Each row below holds a small network's activations on one input, seen along a few directions.
Each table varies a few parts of the input and shows all the possible inputs, shuffled.
A made-up example of a description, with smaller parts first: one of 3 separate values, together with either a single point or one of 11 places around a ring or (one of 6 places along a line, together with one of 8 places around a ring).
Shared parts are said once, and a part with two or three values counts as separate values.

Other details of the inputs vary at random and push rows far along two fixed directions, the same in every table; ignore that.

Rows:
R1: [  8   0 -38  26  15  55 -11  -3  10 -27 -14 -24  21  -1  -8]
R2: [ 25 -38  69 -93  -6 -36   0  -1  11  41  50   4   7  -9   8]
R3: [ 33 -32  65 -84  -1 -13 -27  -8   7  64  72  43 -25 -30  -5]
R4: [ 10 -20  79 -84  -5 -41   9 -10  -8  36  43  52 -24  -8   9]
R5: [  1  25 -41  39   6  28  28   3  -9 -36 -30 -13  12  22  12]
R6: [-31 -21  74  -6  25 -26  27  42 -23  32 -24 -12 -20   8   3]
R7: [ 21  10 -26 -45 -45  17 -37 -33  56 -14  43  35   6 -43   9]
R8: [-13  -9 -28  29   6   8 -38 -38   0 -36 -25   0  24  -5 -20]
R9: [  1  -2  30  -1   6 -32  38  55 -14  57   5 -47 -17  23   9]
R10: [-14  20 -44  62   1 -11  -1 -14 -22 -25 -31  -5   4  20  -5]
R11: [-21  40 -19  38 -10  28  -8 -19  11 -12 -31  21 -25  -1  16]
R12: [-33  -3  52  11   8 -41  44  75 -22  30 -11  -1 -34   0   2]
R13: [-12  -4 -19  29  20  39  11   3  -1 -45 -43 -28  29  10  -2]
R14: [-12  12 -25  27  -4  41 -27  -8  33  -4 -21 -38   7  -6   4]
R15: [ -7   4  36  -5   1 -45  53  44 -19  36  -4 -33 -12  31  24]
R16: [ 64   2 -42 -49 -17  45 -33 -49  25  -3  61  38  12 -23  -3]
R17: [-20 -24  40   7  22 -74  40  28 -55   8 -15 -16   3  36 -12]
R18: [-15 -22  21  21  13 -75  37  64 -45  15   2 -14  -3  13 -20]
R19: [-17  -4 -36  62  18   9 -27  -3 -13 -13 -29 -29  11   5 -25]
R20: [-14  33 -26  44  -5  42 -22  -9  15   9 -23   6 -29 -10   2]
R21: [ 42  -3 -20 -70 -18  32 -26 -71  27 -44  41  55  27 -18   5]
R22: [ -7  13 -44  33   0  27  18  24   6 -47 -20  -7  17  -5   0]
R23: [-35  22 -13  28 -10  14  10 -11  17 -31 -49 -28   9  15  19]
R24: [ 44   0 -46 -18 -20   6 -59 -60  11   7  52  41   4 -22 -21]
Description of these inputs: one of 4 separate values, together with either a single point or one of 5 places around a ring.
Q: Changing only the choice among 4 separate values turns R3 into R1. The same change can be made to R20. Which row results?
A: R16

Rows:
R25: [-45  35 -34  86   4  45 -23  -9  11 -24 -66  -5 -15  -3   4]
R26: [ 38 -17 -19 -35  -7 -19 -37 -36  -1  -8  48  42  17 -19 -21]
R27: [ 12   9 -16 -18 -26  24 -65 -55  37   7  27  32  -8 -32  -7]
R28: [-11  -9  61 -19   4 -58  32  40 -23  44  12   9 -33  12   5]
R29: [-10 -27  23  28  27 -65  46  59 -62  17  -6 -31   4  33 -15]
R30: [ -8 -37  58 -26  22 -66  27  22 -43  19   8  -2   3  19 -13]
R31: [  6 -32  39   7  29 -74  53  57 -66  33   5 -27  -1  35 -21]
R32: [ -5  17 -64  62   8  44   9  -6   2 -52 -46 -37  28  15  -5]
R33: [ -2  -8  54 -31   3 -35  48  42  -8  38   6 -18 -12  13  24]
R34: [ 37   8 -23 -57 -35  56 -66 -71  67   0  50  35   7 -43   8]
R35: [ 29  -3  23 -59 -11  27 -23 -25  31  18  39  36  -6 -26  15]
R36: [-17  24 -72  76  15  43  13   3  -4 -53 -55 -49  27  26  -2]
R37: [-40  43 -34  68  -6  53  11   9  23 -41 -68 -30  -6   8  21]
R38: [-17  -4  57 -19  10 -19  55  63 -12  38  -4 -20 -24  13  12]
R39: [-11  -9  59 -20   0 -63  30  33 -27  48   9   1 -23  10  11]
R40: [-29  21 -75  96  12  47  15  13  -4 -65 -69 -53  31  21   0]
R41: [ -1 -24  73 -39  16 -34  46  64 -17  61  14 -28 -23   9  11]
R42: [ 47   2 -59 -34 -21  19 -66 -85  19 -28  53  56  19 -23 -19]
R43: [ 30 -24  14 -71  -6   6 -18 -43  16 -18  38  26  26 -14  -1]
R44: [  7  17 -13 -34 -32  26 -51 -58  40   1  34  67 -21 -41  -1]
R45: [-26  21 -67  89  18  40  13  19  -1 -62 -70 -53  31  19  -4]
R46: [ 18  -5  14 -50 -22   3 -49 -36  22  29  42  48 -20 -33  -4]
Q: Describe the family of inputs behind these rows.
A: one of 2 separate values, together with either a single point or one of 4 places along a line or one of 6 places along a line
Q: Changing only the choice among 2 separate values turns R46 into R41. The same change can be made to R30. Which row results?
A: R43
Q: Which other rows does R29 become when the choice among 2 separate values takes its other values? List them by row number.
A: R40

Rows:
R47: [  5   6 -20  13  -3   4 -21 -29  -3 -17   4  27   1  -6  -3]
R48: [ 16 -22  14 -11   8 -31  -5  19 -14  22  24   1   4  -4 -10]
R49: [  2 -18  17 -24  -2 -38   8   7 -14   4  18  10   4  -1 -12]
R50: [ 11   7 -38   6  -6  31  -3  -9   9 -24   6  -4  10  -1  -3]
R51: [ -7  -7  34 -18  -3 -34   6  14 -10  25   9  16 -20  -7   0]
R52: [ 14  -6  26 -15  -2 -17   5  20  -3  42  28   2 -16  -6   4]
R53: [  2  20 -44  21 -13   3 -18 -30   7 -16  -5  -5   7   9  -2]
R54: [-10   3 -24  12  -5  11 -13 -24   6 -35 -10  11  13  -2  -8]
R55: [-59  19 -11  94  27  23  18  45 -11  -7 -79 -66 -14  24  -7]
R56: [ -3  29 -30  10 -22  13 -23 -33  24  -4  -4   3  -7  -1   9]
R57: [-66  19  -1  80  17   4  37  44 -14 -23 -80 -47  -8  27   5]
R58: [  1 -12  33 -32   4   1   3   2   4  15   8  -6   2   0   6]
R59: [ 25 -14   8 -12   3 -23   2  12 -15  28  35   4  -1  -2  -7]
R60: [  5  -2 -25  10   5  22 -32 -23   8 -12   4  -2   6  -7 -19]
R61: [ 22 -14  10 -24   6 -20  22  22 -20  25  28   5  -3   4 -10]
R62: [  4 -12  27 -13   2 -20  -6  22   0  33  17   1 -10 -10   1]
R63: [ 14   9 -31   5  -8  22  -4 -20  15 -36  -8  -1  23  -1   6]
R64: [  3  18 -23   5 -11  33  -7  -7  18   0  -1  10 -10 -12   1]
R65: [  0  20 -17   2  -2  40  -4  -8  24 -23 -14   5   3  -9  14]
R66: [ -8  -2  36  -2   5 -26  13  16 -17  24   3  12 -20   4   8]
R67: [-23  14 -15  14 -15  12 -14 -14  19 -20 -20   7  -3 -13  -1]
R68: [  3   8 -11  -6 -10  32 -31 -40  21  -4  -9  16  -3 -13   1]
R69: [ 22 -14  20 -34  15 -16  25  21 -14   4  21   3   9   7   2]
R70: [  4   5 -21   5  -3  13 -19 -37   1 -27   2  28   6  -4  -2]
R71: [ 10  -9  30 -34  -1  -8  29  33  -4  28  26  -8 -13   4   7]
R72: [ 12  -4 -18  -1   0  15 -22 -34   2 -10  -5   9  10  -3 -10]
R73: [  9 -13  26 -34  -5  -7   8   5  11  17  17  -8   5  -3  16]
R74: [-33   2  40  39  23 -27  75  81 -29  12 -54 -62  -5  38  17]
R75: [  7 -16  18 -19   1 -42   2   5 -21  12  19  19  -4  -3 -11]
R76: [ 19 -23  13 -31   2 -18  11   3  -4   6  24 -10  19   4   5]
R77: [-12  15  -5   9  -6  20 -14 -26  11 -14 -11  23  -9  -6   9]
R78: [ 11  -5 -19 -14  -2  27 -26 -37  13 -24   6   6  23  -7  -5]
Q: Describe the family of inputs behind these rows.
A: one of 2 separate values, together with either a single point or one of 5 places around a ring or one of 10 places around a ring
Q: Changing only the choice among 2 separate values turns R67 into R49. The same change can be made to R55. Which row results?
A: R60
Q: Which other rows does R56 become when the choice among 2 separate values takes its other values? List them by row number.
A: R53
Q: Which other rows does R60 become when the place on the ring of 10 takes its other values? List them by row number.
A: R48, R50, R59, R61, R63, R69, R72, R76, R78
Q: Which other rows does R78 become when the choice among 2 separate values takes its other values? List them by row number.
A: R58

Rows:
R79: [-30   1  12  32  12  17  33  38   2 -14 -43 -45   8  13  16]
R80: [ -1  -3   7 -23  -3  27   5   1  19  -8  -8  -4   8 -10   6]
R81: [-24  12 -12  32  16  52  16   9   5 -27 -45 -25   6  11  11]
R82: [ 34  -5 -58 -20 -18   6 -49 -83   8 -60  30  53  39 -16 -20]
R83: [-33   5  10  31   0 -16  10  10  -9 -15 -30   3  -6   5   7]
R84: [  0 -22  77 -45   5 -87  42  31 -37  51  18   2 -16  22  12]
R85: [ -8   3  -5   3  -9  -1 -30 -18  15  15   6  -7  -9  -6  -8]
R86: [ -8   3   9   0   1   1  -2 -20 -10 -13  -5  34 -12  -2  -2]
R87: [ 10  49 -82  36 -35  61 -46 -58  49 -33 -15  11   4 -18  15]
R88: [-60   7  21  64  20 -30  51  57 -37  -6 -73 -31 -15  28  -3]
R89: [-21  27 -26  64  14  22  23  42  -7 -11 -39 -23 -10  12   3]
R90: [ 33 -27  42 -63   5 -23 -29  -6  -1  45  62  38 -13 -24 -13]
R91: [ 44  -3  -2 -61 -29   5 -26 -26  28  20  73  49  -4 -33   9]
R92: [-11  24 -65  38 -19  67 -71 -59  42 -32 -25  18   1 -37 -14]
R93: [ -3 -18 -19  31  30  -4  41  32 -31 -36 -34 -57  41  35  -8]
R94: [-44 -12  34  61  29 -34  34  72 -36  32 -43 -57 -16  24  -3]
R95: [ 18 -18  46 -76  -8 -18  15   2  13  25  41  -5   3   1  13]
R96: [ 19 -14  51 -49  -3 -60  42  48 -19  59  49 -11 -22  16   5]
R97: [ 10 -30  72 -35  12 -73  22  39 -30  78  28 -21 -17  17   0]
R98: [-29   6  17  50  19 -24  65  87 -35  27 -41 -48 -20  26   0]
R99: [ 12 -17  49 -53   4 -40   3   0 -15  16  35  47 -12  -9  -1]
R100: [ 24  -3  13 -78 -35 -20 -39 -66  27   2  60  64  -4 -24   2]
R101: [ 55 -10 -51 -26  -9   0 -17 -31  -3 -19  53  23  30  -6 -16]
R102: [ 52 -12  21 -74 -10  -5  -6 -11   1  38  77  50 -18 -17   2]
R103: [-22  21 -15  37   0  30  15   4  17 -21 -55 -47  13  18  22]
R104: [  5  -4 -67  51  10  17 -35 -30  -9 -39 -16 -17  34   3 -30]
R105: [ -5  26 -46  22  -5  81 -31 -37  44 -59 -33   5  17 -20   8]
R106: [-16  15 -34  51   6  48 -35 -26   9 -14 -28   1  -8 -10 -13]
Q: Changing only one part turns R93 into R101. The same change can be made to R80. Which row results?
A: R98
Q: Describe the family of inputs behind these rows.
A: one of 4 separate values, together with either a single point or one of 6 places along a line
